Each row below holds a small network's activations on one input, seen along a few directions.
Each table varies a few parts of the input and shows all the possible inputs, shuffled.
Descriptions start from the smaller parts, as in this example, which fits no table here: one of 2 separate values, together with either a single point or one of 11 places around a ring or (one of 6 places along a line, together with one of 8 places around a ring).
Shared parts are said once, and a part with two or three values counts as separate values.
In the rows, zero is written as 128.

Other details of the inputs vary at random and push rows far along two fixed directions, the same in every table; ignore that.

Table:
x1: [135 166  92 104 121  90  98 120 126  85 127 113]
x2: [147  87 146  93 153 132 134 100 123  99  82 129]
x3: [150  79 140 103 145 136 165 117 127 128  84 140]
x4: [115 150 112 127 143 118 102 130 132  94 129 111]
x5: [136  86 140 123 140 138 165 110 128 132  99 144]
x6: [146  67 168 124 126 153 168 109 123 144 101 153]
x7: [124 117 139 142 116 137 142 143 129 139 157 135]
x8: [135 102 134 122 138 136 130 109 126 112  93 133]
x9: [127 172  94 124 118  99  88 127 135  86 124 100]
x10: [145  97 160 107 158 144 170 100  98 193 105 160]
x11: [ 94 154 146 180 117 159 142 143 121 218 179 145]
x12: [131 116 146 124 158 148 133 109 113 176  99 137]
x13: [129 116 133 135 111 129 161 143 126 152 152 147]
x14: [111 107 148 162 119 151 143 150 136 152 150 137]
x15: [100 177 100 165  96 120  97 163 148 129 174 110]
x16: [137 106 140 119 122 125 148 115 117 128 123 146]
x17: [115 224  94 138 117 105  66 132 120 144 173 100]
x18: [ 99 117 149 186  98 158 170 175 144 190 189 151]
x19: [142 134 136  97 162 132 114  97 112 149  92 125]
x20: [153 115 114  86 143 111 133 112 127  99  96 122]
x21: [138 102 138 118 144 132 132 114 122 108  98 125]
x22: [145  54 168 120 136 154 181 111 116 148 109 157]
x23: [146  82 145 103 146 132 174 129 124 141 111 153]
x24: [118 173  95 123 132 105  82 116 132  77 123 105]
x25: [108 123 153 179  87 154 154 177 145 186 191 143]
x26: [151  66 153 107 153 145 175 127 129 140  85 145]
x27: [113 140 137 168  81 137 134 153 140 158 176 136]
x28: [142 130 116  88 154 105 115 112 120  82 104 120]
x29: [133 165  99 114 127 102  81 114 127  73 109 101]
x30: [123 113 133 141 131 139 142 149 141 142 131 132]
x31: [130 127 116 101 162 117 106 100 124  75  87 114]
x32: [119 169 107 143 102 116 109 160 141 126 177 114]
x33: [144 139  97  88 155 101  92 100 133  65  71 104]
x34: [126 191 104 119 147 110  77 116 117 130 117 102]
x35: [141 119 129 117 121 124 129 114 121 113 120 131]
x36: [147  81 149 125 116 139 171 118 124 149 120 151]
x37: [126 168 100 109 131  97  87 119 122  78 132 108]
x38: [108 162 123 151 105 127  98 154 138 122 170 113]
x39: [ 98 166 110 167 100 128 121 159 144 142 176 123]
x40: [113 178 102 141  99 111  90 153 146 113 166 106]
x41: [142 113 125  97 159 122 120 115 125  88  86 115]
x42: [ 93 125 147 196  89 158 137 162 135 170 187 141]
Each input here is: one of 6 places along a line, together with either a single point or one of 6 places around a ring.
- The inputs of x41 and x38 match in every part but the place on the line of 6. If x9 is changed in the same way as x41 into x38, which row does it become? => x27
- Which other rows agree with x12 in the place on the line of 6? List them by row number. => x8, x14, x15, x30, x33, x42

Table:
x43: [159  84 128 113 137 130 113 117 139  74  49 103]
x44: [126  79 210 122 199 180 168  88  86 228  98 167]
x45: [146  86 169 117 183 177 153  69 109 214  31 146]
x46: [144  95 138  72 191 124 121 120 139  68  94 107]
x47: [146 197  77  72  92  75  85 157 146  82 162 101]
x48: [103 190  82 165  83  85 149 187 145 169 222 136]
x49: [100 165  93 153  91 137  79 183 178 120 152 101]
x50: [131 192 132 134  98 139 129 120  82 244 184 143]
x51: [111  46 171 175  90 167 171  95 139 140  96 146]
x52: [145  32 194 126 158 161 173 133 108 118 106 155]
x53: [ 68 115 162 231  70 172 142 147 117 153 239 164]
x54: [136 145 129 171  38 108 137 174 126 160 225 137]
x55: [144 131  71  84 195 109 119 114 155  64  28  96]
x56: [ 95 239  52  94 190  69  51 147 142  19 130  70]
x57: [166 124 110  91 107  88 130  69 107  66 106 147]
- Describe the family of inputs behind these rows. => one of 3 separate values, together with either a single point or one of 4 places along a line
- The inputs of x50 and x45 match in every part but the choice among 3 separate values. If x54 is changed in the same way as x50 into x45, which row does it become? => x43
- Which other rows does x43 become when the place on the line of 4 takes its other values? List them by row number. => x49, x51, x55
- Which other rows does x54 become when the place on the line of 4 takes its other values? List them by row number. => x47, x48, x57
